These are the activations of a small neural network, seen along a few directions. Each row is one input.
Each table varies a few parts of the input and shows all the possible inputs, shuffled.
A made-up example of a description, with smaller parts first: ring(5) and (point or (values(2) and line(4)) or line(9)).
Shared parts are said once, and a part with two or three values counts as separate values.

Other details of the inputs vary at random and push rows far along two fixed directions, the same in every table; ignore that.

A family of inputs:
row 1: -16; -4; 1; 71; -72; 42; -37; -39; -55; -8; -3
row 2: -49; 2; -46; 45; -13; -44; 71; -54; 31; -14; -14
row 3: -45; 52; 11; 27; 15; -40; 102; 2; 43; -25; -7
row 4: 44; -54; 27; -29; -5; -6; -96; 18; -9; 23; -11
row 5: -44; -8; -31; 29; -23; 8; -6; -42; -47; -40; 5
row 6: -31; 79; -2; 27; 30; -49; 95; -7; -9; -32; 14
row 7: -37; 11; -20; 55; -39; 47; 8; -31; -10; -45; 18
row 8: -7; 35; -21; -22; 61; -31; 70; 10; -16; 12; 28
row 9: -40; 24; -22; 33; -19; -1; 71; -5; 32; -6; 15
row 10: -75; 29; -56; 22; 18; -47; 97; -35; 45; -15; -2
row 11: 21; -29; 33; -42; -21; 67; -83; 18; 24; 2; -26
row 12: -18; 15; -35; 81; -25; -37; 98; -34; -15; 5; 5
row 13: -38; -50; -8; 55; -42; -5; -4; -39; 3; -15; -9
row 14: -4; -25; 11; 20; -17; 10; 1; -11; -60; 14; 2
row 15: 21; 56; 18; 13; 28; -72; 69; 7; 26; 6; -13
row 16: 51; -3; 20; -35; 0; 0; -27; 44; 45; 32; -3
row 17: 34; 68; -14; -72; 71; -11; -2; 26; 23; 23; 7
row 18: -41; -52; -8; 73; -95; 41; 0; -83; -16; -38; -32
row 19: 16; -25; 20; 18; -56; 62; -89; -22; -55; -1; -26
row 20: -2; 5; -2; -70; 68; -39; -6; 48; 64; 29; 5
row 21: 44; 27; 11; -33; 10; -8; -29; 42; -11; 40; 11
row 22: 22; 30; -17; -63; 57; -52; -20; 25; 8; 37; -8
row 23: -37; 43; 10; 32; 5; -13; 71; -6; 3; -56; 9
row 24: 85; 34; 12; -68; 45; -40; -18; 62; 43; 61; 6
row 25: -20; 5; -28; -32; 28; -6; 2; 0; 14; -28; 7
row 26: -2; 23; -6; 19; -17; 35; -31; -7; -27; -14; 16
row 27: 53; -25; 33; -27; -11; 26; -73; 51; -46; 31; -5
row 28: -13; 35; -29; -1; 8; -27; 31; -34; -13; 13; -11
row 29: 33; -20; 10; -13; 34; -38; -13; 11; 6; 34; 3
row 30: -13; 57; -36; 35; 15; -42; 84; -19; 67; 17; 2
row 31: 23; -98; 48; 3; -36; 41; -97; 8; -12; 2; -15
row 32: 38; -55; 38; -6; -57; 69; -100; -8; 7; -1; -38
row 33: 26; -41; 30; -41; 24; 27; -88; 33; -42; 2; 17
row 34: -56; 61; -44; 45; 8; -21; 100; -25; 56; -3; 11
row 35: 7; 19; -8; -55; 71; -16; 52; 35; 19; 6; 26
row 36: 40; -9; 12; -2; -28; 20; -47; -20; -1; 15; -24
row 37: -14; -71; 23; 7; -18; 56; -66; 1; -38; -36; 17
row 38: -34; -38; 44; 101; -97; 27; 13; -47; -24; -57; -30
row 39: 16; 26; -5; -48; 31; 29; -19; 13; 26; -9; 2
row 40: 56; 56; 51; -65; 60; -49; -15; 66; 10; 31; -13
row 41: 52; -57; 40; -16; -30; 36; -65; 44; 5; 17; -17
row 42: 43; -56; 28; -13; -58; 40; -95; -25; -27; 1; -34
row 43: -66; 17; -35; 30; 43; -48; 106; -18; 40; 2; 18
row 44: 23; -33; 21; -54; 20; 18; -105; 35; -32; 0; 12
row 45: -53; -31; -18; 45; -65; 61; -2; -67; -37; -66; -3
row 46: -26; -42; -6; 85; -58; 4; 54; -62; -51; -10; -2
row 47: 20; -40; 23; -35; -37; 68; -108; -9; -53; -24; -12
row 48: -17; 14; -13; 40; -38; 28; 9; -13; -45; -23; 28
row 49: 28; 19; 1; -66; 66; -54; -37; 42; 6; 49; 7
row 50: 54; 37; 4; -77; 72; -16; -9; 77; 2; 33; 22
row 51: 56; -10; 23; -76; 63; -30; 5; 54; 51; 52; -7
row 52: -39; 17; -26; -8; 4; -6; 52; -28; 41; -8; -14
row 53: -22; 63; -41; 4; 32; -23; 92; 9; 31; -12; 38
row 54: 12; -3; 6; -19; 42; -31; -15; 17; -21; 35; 10
row 55: -41; -43; 8; 28; -29; 31; 34; -16; -11; -13; -1
row 56: -11; 42; -34; 69; -22; -29; 60; -46; 13; 8; 3
row 57: -69; -52; -6; 104; -96; 58; 40; -40; -37; -45; -1
row 58: 40; 30; -3; -72; 73; -10; 14; 76; 32; 16; 23
row 59: -18; -67; 16; -4; -27; 51; -87; 2; -31; -41; 11
row 60: 42; 13; -14; -56; 47; -61; -14; 16; 35; 35; -15
Description of these inputs: ring(6) and (point or ring(9)).
- The inputs of row 26 and row 7 match in every part but the ring(6) part. If row 50 is changed in the same way as row 26 into row 7, which row does it become? => row 58
- The inputs of row 6 and row 40 match in every part but the ring(6) part. If row 17 is changed in the same way as row 6 into row 40, which row does it become? => row 19
- Which other rows agree with row 11 in the ring(6) part? List them by row number. => row 3, row 9, row 10, row 20, row 34, row 43, row 52, row 55, row 57
- Start at row 22 and move only the ring(6) part, one step at a time. The first step leads to row 5. Which rows follow, in order? => row 25, row 10, row 2, row 60
- Start at row 30 and move only the ring(9) part, one step at a time. The first step leads to row 32. Which rows follow, in order? => row 18, row 2, row 13, row 31, row 51, row 41, row 16

A family of inputs:
row 61: -39; -3; 14; 84; -43; -31; 72; -47; 0; -30; -12
row 62: 10; 70; -7; -52; 74; -13; 59; 33; 0; 29; 20
row 63: 63; 11; -6; -33; 33; -34; 1; 20; 14; 57; -13
row 64: 28; -54; 39; 41; -65; 72; -105; 38; -32; 27; 14
row 65: 8; -21; -5; 42; -40; 0; 50; -29; 7; 11; -7
row 66: 9; -41; 16; 13; -73; 59; -119; -37; -59; -16; -24
row 67: -95; -29; -27; 92; -38; -15; 41; -78; -48; -55; 17
row 68: -46; -52; -44; 49; -39; 22; 11; -58; -43; -16; 22
row 69: -2; 57; -10; 22; 48; -94; 80; -10; 21; 19; -11
row 70: 35; 87; -21; -40; 53; -65; 38; 8; 50; 42; -22
row 71: -24; 49; -22; 23; 10; -26; 74; 3; -47; -10; 23
row 72: -20; 23; -23; 52; -28; 10; 2; 15; 32; -12; 36
row 73: 15; -61; 48; -59; 27; 20; -94; 53; 11; -8; -14
row 74: -54; -72; 5; 43; -93; 93; -74; -43; -34; -58; -24
row 75: 53; -3; 43; -43; -29; 25; -66; 19; 30; 12; -34
row 76: -47; 3; 7; 33; 9; -35; 79; -13; 35; -23; -6
row 77: 20; -43; 11; -25; -5; 23; 3; 19; 31; 17; -6
row 78: 69; 15; 31; -83; 36; 42; -87; 60; 11; -32; 7
row 79: 15; 27; 10; -59; 26; -1; 5; 27; 69; 11; -21
row 80: -42; 58; -59; -19; 43; -44; 52; -29; 30; 0; 13
row 81: 50; -26; 60; -56; 5; 23; -71; 79; -49; 2; 11
row 82: -73; -11; -21; 111; -47; -27; 40; -86; -64; -40; 1
row 83: 24; 21; 21; -44; 33; 47; -16; 20; -6; -7; 14
row 84: 9; -45; -13; -44; 26; 19; -18; 27; 22; 18; 2
row 85: 32; 41; -47; -45; 77; -69; 44; 9; 21; 61; 16
- Describe the family of inputs behind these rows. => values(2) or line(5) or (values(3) and ring(6))
- Which other rows does row 67 become when the values(3) part takes its other values? List them by row number. => row 68, row 80

A family of inputs:
row 86: 45; 82; -12; 16; 29; -61; 75; 13; 62; 47; 0
row 87: 23; 20; -52; -72; 21; 37; -106; -22; -22; 16; 5
row 88: 19; -10; 48; -47; 49; -14; -52; 59; -44; 8; 18
row 89: 0; -71; -5; -22; 6; 45; -74; 38; -16; 8; 34
row 90: 47; -24; 56; -15; -3; -34; -78; 8; -9; 5; -34
row 91: 46; -62; 3; -38; 7; 18; -52; 20; -46; 51; -1
row 92: -31; 19; -59; 24; 12; -64; 60; -32; 70; 36; -11
row 93: 30; -36; -4; -59; 46; 6; -48; 57; -16; 59; 37
row 94: -72; -67; -38; 51; -48; 45; 39; -73; 9; -36; -7
row 95: -17; 60; -10; 16; -8; -10; 93; -10; 72; -1; -18
row 96: 4; -41; 56; -58; 16; 20; -54; 18; 15; -42; -29
row 97: -17; 37; -5; 8; 54; -78; 95; -10; -40; 4; -1
row 98: 53; -70; 1; -9; -21; 5; -74; -1; -26; 56; -7
row 99: 85; -3; 43; -6; -32; 19; -49; 36; -20; 36; -8
row 100: -16; 44; -9; 5; 8; 16; 94; 0; 60; -21; 0
row 101: -49; -1; -66; -16; 51; -23; 81; -1; 53; -2; 36
row 102: -20; -27; 6; 113; -110; 66; 43; -49; -101; -28; -2
row 103: -53; 96; -54; 4; 25; -34; 26; -71; -42; -50; 1
row 104: -26; -34; 18; 42; -72; 92; -9; 6; -13; -61; 17
row 105: 52; 18; 42; -19; -29; 18; -58; 39; 52; 26; -28
row 106: -41; 0; 18; 61; -40; -36; 3; -44; 6; -34; -34
row 107: -17; 19; -46; -37; 51; -49; 67; -15; 91; 40; -14
row 108: -41; 41; -5; -42; 80; -60; 77; 24; 41; -39; 18
row 109: -57; -31; 31; 45; -55; 5; 2; -57; -6; -58; -43
row 110: 58; -34; -5; -29; 11; -25; -60; 9; 31; 61; -14
row 111: -17; -45; 30; 84; -70; -16; -14; -58; -84; -32; -18
row 112: 57; 90; -14; -77; 19; 47; -78; 21; -7; 6; 3
row 113: 35; 5; 27; -24; 12; 51; -37; 83; 6; 1; 34
row 114: -46; -15; 9; 120; -97; 75; 30; -27; -87; -35; 35
row 115: -34; 42; -5; -16; 86; -61; 56; 36; 10; -18; 34
- Describe the family of inputs behind these rows. => values(3) and (point or ring(9))
- The inputs of row 112 and row 87 match in every part but the values(3) part. If row 95 is changed in the same way as row 112 into row 87, which row does it become? => row 107
- Which other rows does row 99 become when the ring(9) part takes its other values? List them by row number. => row 86, row 95, row 100, row 102, row 104, row 105, row 113, row 114
